Each row below holds a small network's activations on one input, seen along a few directions.
Each table varies a few parts of the input and shows all the possible inputs, shuffled.
A made-up example of a description, with smaller parts first: one of 5 places around a ring, together with either a single point or one of 11 places along a line or (one of 3 separate values, together with one of 6 places along a line).
Shared parts are said once, and a part with two or three values counts as separate values.
In the rows, 128 means zero.

Table:
R1: [146 190 141 173 155  86 140 117  92 154  76 122  98 129 148 173 125 136
 194 141]
R2: [ 72  91  92 163 160 122 140 155 201 111 190 118 167 155 126  97 177 207
  53 112]
R3: [176 147 103 153 143  80 115 122 109 150  97 113 105 125 122 175 133 129
 167 143]
R4: [168 175  81 118 146 133 122 138  90 118 105 127 100 142 142 136 118  76
 153 153]
R5: [161 141  73  83 129 147 113 126 122 124 119 150 111 145 105 151 106  66
 130 153]
R6: [134 179 182 121 113 129 131 127  49 105 109 114 112 144 141  89 127 111
 197 129]
R7: [146  94 114  82 134 120  96  87 181 167 107 170 119 126  66 195 104 123
 145 149]
R8: [ 52 153 132 197 193 113 167 167 164 113 162 110 148 161 182  81 180 219
  96 101]
R9: [ 78  64 176 117 112 172 141 114 180 174 170 133 173  68 133 106 153 136
  46 102]
R10: [114 106 164 178 129 132 162 149 125 161 152  82 150  69 169  85 184 137
  73 104]
R11: [ 95  90  97 204  97 114 154 150 204 117 134 126 152  89 155 159 117 174
  42 113]
R12: [128 108 127  33 114 181  95 107 127 111 133 171 117 151  79 126  92  80
 146 137]
R13: [ 87 142 195 196 141 134 178 147 117 161 143  94 139  73 193  79 177 145
  95  98]
R14: [ 82 121 102 186 177 110 153 168 171 111 173 100 156 155 156  87 185 212
  70 108]
R15: [136 216 116 133 157 138 143 133  75 115  88 138  91 148 164 129 112  81
 178 152]
R16: [158  87 164  98  83 112  93 118 101 120 151 103 155 142  85 116 123 128
 157 116]
R17: [106 118 104 229 118 103 166 160 176 112 120 107 142  88 185 150 126 180
  61 110]
R18: [152 102 140  77  90 137  96 114  94 110 139 124 133 142  89 109 122  95
 152 124]
R19: [161 137 146 110 105 125 109 128  65 109 125 106 121 139 121  95 132 105
 173 126]
R20: [ 48  79 105 135 165 142 140 139 227 119 192 142 175 155 118  99 158 214
  53 110]
R21: [168 110  91 121 119  94 107 108 149 157 106 140 115 118  82 191 122 118
 142 150]
R22: [133  89 162  41  99 162  87 101 116 118 141 153 138 144  71 116 101 103
 152 127]
R23: [103  77 157 151 110 147 147 133 155 165 166 105 163  71 142  99 175 132
  49 105]
R24: [136  72 185  65  87 139  83  98 124 129 149 132 157 143  69 124 106 133
 156 116]
R25: [139 128  95  44 139 171 106 107 154 130 118 180 114 146  90 155  84  69
 127 155]
R26: [150 122 106  69 107 153 103 121 100 103 130 142 111 150  96 120 110  75
 145 135]
R27: [142 161 209 145 110 105 129 126  56 114 120  98 134 144 137  97 126 147
 202 114]
R28: [173 162  83 127 151 107 125 129 100 140  96 130  91 132 137 156 125  97
 155 156]
R29: [146 109  93  55 144 144 109  94 171 154 110 182 106 132  85 175  93  93
 132 157]
R30: [ 69  80 114 174 101 135 151 134 226 124 135 154 160  88 145 163  94 188
  35 109]
R31: [130 198 151 113 130 140 137 130  55  98 103 126  92 151 152  98 118  94
 189 138]
R32: [169 121 171 131  98 102 105 132  72 115 138  87 143 137 114 101 134 139
 177 118]
R33: [ 80 153 138 244 133 107 184 157 166 114 110 118 135  92 212 145 116 188
  87 101]
R34: [160 158 114 102 122 137 114 133  71  99 117 119 100 146 131 104 122  87
 165 136]
R35: [141 204 116 147 165 113 150 123  84 142  77 140  83 137 164 154 115 103
 180 154]
R36: [167 124  71  94 132 120 118 115 139 146 107 154 104 129  99 172 113  88
 133 157]
What is each input in this table made of? -> one of 4 places along a line, together with either one of 3 separate values or one of 6 places along a line
The inputs of R29 and R28 match in every part but the place on the line of 4. If R22 is changed in the same way as R29 into R28, which row does it become? -> R19

Table:
R37: [172 141  81  67 132 144 112 119 109 143 107 143  97 128  98 160 122  41
 145 163]
R38: [107 112 158 210 130 115 169 164 131 131 158  75 142  84 177  78 184 164
  87 105]
R39: [138  29 158 128  68 117 104 115 172 162 155 117 183  83  92 172 117 157
  69 104]
R40: [ 91  98  70 113 150 141 116 130 211 112 139 173 115 145  95 167 107 156
  89 126]
R41: [132 117 146  42 111 184  93  98 101 128 137 145 118 144 107 112 115  47
 144 132]
R42: [ 96  74  91 106 112 160 121 117 224 115 139 170 149 116 108 161  81 160
  60 137]
R43: [ 56 153 106 180 166 135 171 157 155 108 143 135 122 140 176 101 165 170
  74 104]
R44: [ 89 164 126 174 193 136 161 164 147 122 162 116 158 161 177  88 163 178
  96 118]
R45: [152 169 175 116 105 117 118 126  61  93 128  97 120 160 114  98 132 124
 201 122]
R46: [ 94 144 133 186 167 108 163 157 116 134 153  83 130 123 186  81 183 192
  94 114]
R47: [110  92 175 206 104 135 147 156 142 148 156  74 176  55 174  91 165 150
  59  79]
R48: [123 117 188  69 101 165 107  92  69 128 134 138 139 132  82  98 126 101
 180 125]
R49: [112 113  92 111 171 129 111 129 200 127 155 149 157 173  95 149 120 157
 111 141]
R50: [189 174 103 138 149  95 110 127  68  99  80 115  86 145 151 141 114 117
 199 145]
R51: [182 158  70  95 120 128 106 112  99 152 100 148  88 119  94 160 132  58
 144 174]
R52: [118  87 101 122 135  95 106 113 180 145 140 129 146 138  93 144 152 176
 120 127]
R53: [139 103 182  34 108 168 104 105 107 135 134 161 118 122 100  95 100  91
 167 122]
R54: [ 53 132 118 185 122 144 184 154 174 106 145 134 155 109 186  95 142 161
  49 112]
R55: [179 128  95  44 138 158 117 115 114 141 103 157 101 130  98 141  94  50
 133 155]
R56: [182 177  78 132 133  97 122 127  75 123 104 129 100 160 134 158  96  88
 196 149]
R57: [160 174 138 146 128  98 119 142  61 102  82 113 100 169 127 138 117 129
 210 136]
R58: [131 205 152 228 137  92 182 117 127 176  36 138  87  57 206 216  88 120
 152 142]
R59: [135 159 196  99  99 119 103 126  54  98 131 108 134 164 116  84 112 121
 196 126]
R60: [132  52 140 139  94  93 127 110 177 147 150 126 153 114  85 143 144 166
  97 115]
What is each input in this table made of? -> either a single point or one of 11 places around a ring or (one of 2 separate values, together with one of 6 places along a line)
What sort of input is R58? -> a single point
Which other rows does R49 become when the choice among 2 separate values takes its other values? List them by row number. -> R44

Table:
R61: [129 137  86 149 144 120 136 127 170 144 105 149 120 116 133 182 109 130
 105 145]
R62: [140 106 130  60 106 158 102 110 128 122 137 150 129 137  85 122 109  89
 137 138]
R63: [150 111 140  58 112 152 104 112 100 132 141 136 127 141  88 109 127  82
 147 136]
R64: [142 163  83 169 143 101 142 139 127 125  98 129 104 130 150 164 122 126
 134 142]
R65: [163 149 149  89 128 134 102 126  60 112 126 111 116 155 116  98 130  95
 187 131]
R66: [116  64 211 167  71 120 133 127 130 149 157  86 176  69 134 102 150 163
  93  87]
R67: [126 111  81 130 140 127 129 120 183 146 113 156 114 110 117 177 117 125
  97 139]
R68: [130  98  89 107 130 135 119 115 181 146 130 156 134 121 108 167 109 119
  95 139]
R69: [148 169 161 112 120 125 116 121  51 116 115 112 112 149 127 102 134 102
 196 132]
R70: [ 66 169 145 228 162 131 195 171 134 123 140  97 137  99 225  80 171 171
  72 102]
R71: [148 175 157 134 132 111 128 128  72 115 104 117 109 151 138 122 118 119
 197 131]
R72: [ 53  66 131 159 143 130 139 153 209 109 202 114 188 147 126  81 173 228
  46  92]
R73: [128 101 124  62 114 157 103 107 139 123 130 161 125 138  92 136  99 104
 130 134]
R74: [153 171 106 168 146  90 143 135 107 129  94 119 102 129 154 150 125 138
 158 144]
What is each input in this table made of? -> either one of 3 separate values or one of 11 places around a ring
What sort of input is R72? -> one of 3 separate values
